A small network was shown many inputs. Here are its activations along a few directions, one row for each input.
In each table, some parts of the input vary, and every possible input appears once, in random order.
Descriptions start from the smaller parts, as in this example, which fits no table here: one of 5 places around a ring, together with either a single point or one of 9 places around a ring or (one of 3 separate values, together with one of 4 places along a line).
Shared parts are said once, and a part with two or three values counts as separate values.
(in the rows, 128 means zero)

Other details of the inputs shift rows strongly along three fixed directions, in all tables alike. That doesn't count.

A family of inputs:
row 1: [114 123 140 127 108 142 102 119 148 104 139]
row 2: [113 120 129 133 115 154 121 117 128 130 147]
row 3: [160  93 151  95 170 138 121 158 123 119 123]
row 4: [167 117 114 138 169 115 149 133  80 101  88]
row 5: [136 117 137 127 104 133 132 118 150 145 129]
row 6: [111 121 120 140 120 147 117 119 149 139 144]
row 7: [124 216 108 125 118  85 112 119 116 118 156]
row 8: [117 127 131 123 122 106 155 179  92 122 142]
row 9: [157  97 157 103 177 140 119 159 121 107 132]
row 10: [132 146 151  99 149 129  99 151 144 139 154]
row 11: [120 114 132 143 112 134 122 117 143 159 132]
row 12: [117 138 127 121 132 101 167 190 113 137 127]
row 13: [122 117 123 122 107 149 118 123 123 148 134]
row 14: [114 126 135 141 116 118 136 133 134 149 141]
row 15: [174 105 102 137 166 101 158 123  97  94  94]
row 16: [122 136 137 138 125 160 111 132 139 126 136]
row 17: [125 124 138 138 122 141 127 129 148 153 122]
row 18: [106 140 138 126 118 132 114 141 136 130 126]
row 19: [110 121 142 124 109 144 114 112 146 103 141]
row 20: [161  93 153  85 167 139 125 154 121 122 122]
row 21: [122 140 139 123 118 119 146 147 134 156 122]
row 22: [105 140 142 128 123 134 117 140 137 118 129]
row 23: [142  90 130 132 138 138 161 141 128 100 125]
row 24: [127 217 102 111 108  80 121 117 111 136 147]
row 25: [128 133 124 107 115  93 174 184 114 129 135]
row 26: [176 105 121 144 164  94 162 117  96  93  95]
row 27: [112 130 140 114 126 102 152 182 105 121 117]
row 28: [152 112 110 140 139 127 123  66 121 147 101]
row 29: [128 146 157  96 155 136 109 145 141 126 159]
row 30: [143 129 115 128 148 141 102  71 124 114  89]
row 31: [132 122 138 140 109 135 121 119 157 142 135]
row 32: [117 134 129 142 130 155 118 128 156 137 136]
row 33: [108 195  95 130 123  77 129 125 119 152 146]
row 34: [107 115 132 105 113  94 155 170  94 130 123]
row 35: [161 162  81 143 162  95 112  64  83 117 102]
row 36: [100 123 133 127 113 127 113 129 127 123 138]
row 37: [151 117 111 134 138 134  95  65 128  98 101]
row 38: [113 133 131 139 129 157 129 122 155 134 136]
row 39: [119 142 139 138 121 123 134 145 142 154 128]
row 40: [153  91 130 127 125 141 140 149 111 107 118]
row 41: [106 111 128 126 108 138 107 118 133 136 130]
row 42: [105 114 130 130 109 139 103 117 136 135 132]
row 43: [120 111 130 139 112 132 127 118 140 160 131]
row 44: [126 132 132 123 117 158 119 133 132 140 125]
row 45: [123 128 143 146 128 146 125 127 152 143 128]
row 46: [155 135 108 143 151 150 102  79 120 121 102]
row 47: [105 128 144 128 123 152 117 119 144 116 129]
row 48: [160 161  79 140 160  94 114  64  81 119 102]
row 49: [138 101 140 133 144 153 151 147 110 106 116]
row 50: [107 193 113 134 123  72 144 108 117 152 148]
row 51: [118 118 136 113 100 139 110 117 142 119 128]
row 52: [137  80 119 124 134 136 154 140 115 133 111]
row 53: [114 213 101 118 129  82 133 125 123 153 134]
row 54: [131 128 139 122 113  84 171 179 116 135 132]
row 55: [124 129 126 138 115 148 115 121 162 124 148]
row 56: [ 99 113 135 128 114 143 116 110 135 122 138]
row 57: [107 119 121 137 119 148 128 113 147 137 146]
row 58: [135  79 118 133 137 134 150 144 116 130 114]
row 59: [126 129 135 129 111 155 120 121 140 112 149]
row 60: [150 128 122 153 158 142 125  68 135 124 103]
row 61: [137  85 138 124 126 128 134 145 117  95 111]
row 62: [127 128 146 125 121  90 182 172 116 120 139]
row 63: [118 133 125 140 125 152 117 129 156 146 131]
row 64: [132 130 130 131 106 151 106 126 143 125 143]
row 65: [126 126 120 131 111 144 118 123 159 136 141]
Description of these inputs: one of 5 places along a line, together with either a single point or (one of 3 separate values, together with one of 4 places along a line).
Changing only the place on the line of 5 turns row 59 into row 7. The same change can be made to row 2. Which row results? -> row 8
Changing only the place on the line of 5 turns row 46 into row 49. The same change can be made to row 43. Which row results? -> row 50
Which other rows does row 43 become when the choice among 3 separate values takes its other values? List them by row number. -> row 17, row 54
Which other rows agree with row 64 in the place on the line of 5? List them by row number. -> row 4, row 10, row 11, row 15, row 18, row 31, row 33, row 35, row 39, row 42, row 61, row 63
Which other rows does row 34 become when the choice among 3 separate values takes its other values? List them by row number. -> row 30, row 51
Which other rows does row 6 become when the place on the line of 5 takes its other values? List them by row number. -> row 33, row 52, row 57, row 58
Which other rows does row 25 become when the place on the line of 4 takes its other values? List them by row number. -> row 5, row 24, row 51

A family of inputs:
row 66: [136 133 128 126 150 133 125 121 126 119 117]
row 67: [ 98 176 139 117  95 106 119 150 147 138 161]
row 68: [146 128 125 128 148 135 117 111 125 130 128]
row 69: [ 98  12 177 141  74 225 138 175 177 140 144]
row 70: [133 127 128 132 137 126 115 104 131 114 128]
row 71: [127 126 116 143 116 126 135 105 122 125 119]
row 72: [138 125 122 129 136 129 120 114 119 117 130]
row 73: [ 82 175 126 130  82 109 130 144 142 154 158]
row 74: [149 131 133 128 144 130 120 110 136 124 119]
row 75: [129 121 117 145 121 130 133 100 121 122 113]
row 76: [ 93 174 130 125  97 104 136 156 143 170 154]
row 77: [139 124 121 127 133 129 118 107 128 107 119]
row 78: [139 121 115 139 135 126 132 108 129 142 112]
row 79: [133 119 113 145 122 131 133  98 123 123 117]
row 80: [127 125 121 120 125 131 102  99 119 120 120]
row 81: [138 130 117 126 130 132 113 107 131 115 125]
row 82: [147  99 136 110 138  83 188 209  72  99 116]
row 83: [131 120 114 146 125 130 133 100 121 123 116]
row 84: [151 134 124 127 139 136 115 111 131 131 124]
row 85: [141 131 134 132 151 131 125 120 126 120 115]
row 86: [138 135 125 126 148 136 124 123 124 122 120]
row 87: [141  89 132 119 148  72 213 218  70 118 100]
row 88: [ 97 173 125 126  98 109 129 147 149 171 157]
row 89: [144 125 134 130 152 128 122 111 130 125 123]
row 90: [131 132 117 131 136 138 112 110 125 113 122]
row 91: [147 129 126 124 145 133 121 109 135 121 119]
row 92: [108 179 133 110 107 117 119 150 149 152 161]
row 93: [134 121 121 129 140 129 119 105 125 109 124]
row 94: [ 94 172 127 126  99 105 132 155 145 171 158]
row 95: [101 182 138 117 109 123 116 156 143 156 161]
row 96: [126 111 137 112 139  88 183 206  80  97 117]
row 97: [139 127 127 125 150 132 120 108 131 123 126]
row 98: [138 127 120 133 138 134 119 119 115 113 119]
row 99: [131 129 127 135 138 129 118 115 124 109 117]
row 100: [133 120 128 114 138 129 104 102 117 130 113]
row 101: [141 119 115 142 140 129 130 104 129 141 115]
row 102: [142 128 123 125 149 135 119 110 128 126 127]
row 103: [104  34 172 124  92 217 116 169 177 131 153]
Describe the family of inputs behind these rows. -> one of 2 separate values, together with either a single point or one of 6 places around a ring or (one of 3 separate values, together with one of 4 places along a line)
Changing only the choice among 2 separate values turns row 79 into row 88. The same change can be made to row 83. Which row results? -> row 94
Which other rows does row 81 become when the place on the line of 4 takes its other values? List them by row number. -> row 67, row 77, row 82
Which other rows does row 82 become when the choice among 2 separate values takes its other values? List them by row number. -> row 84
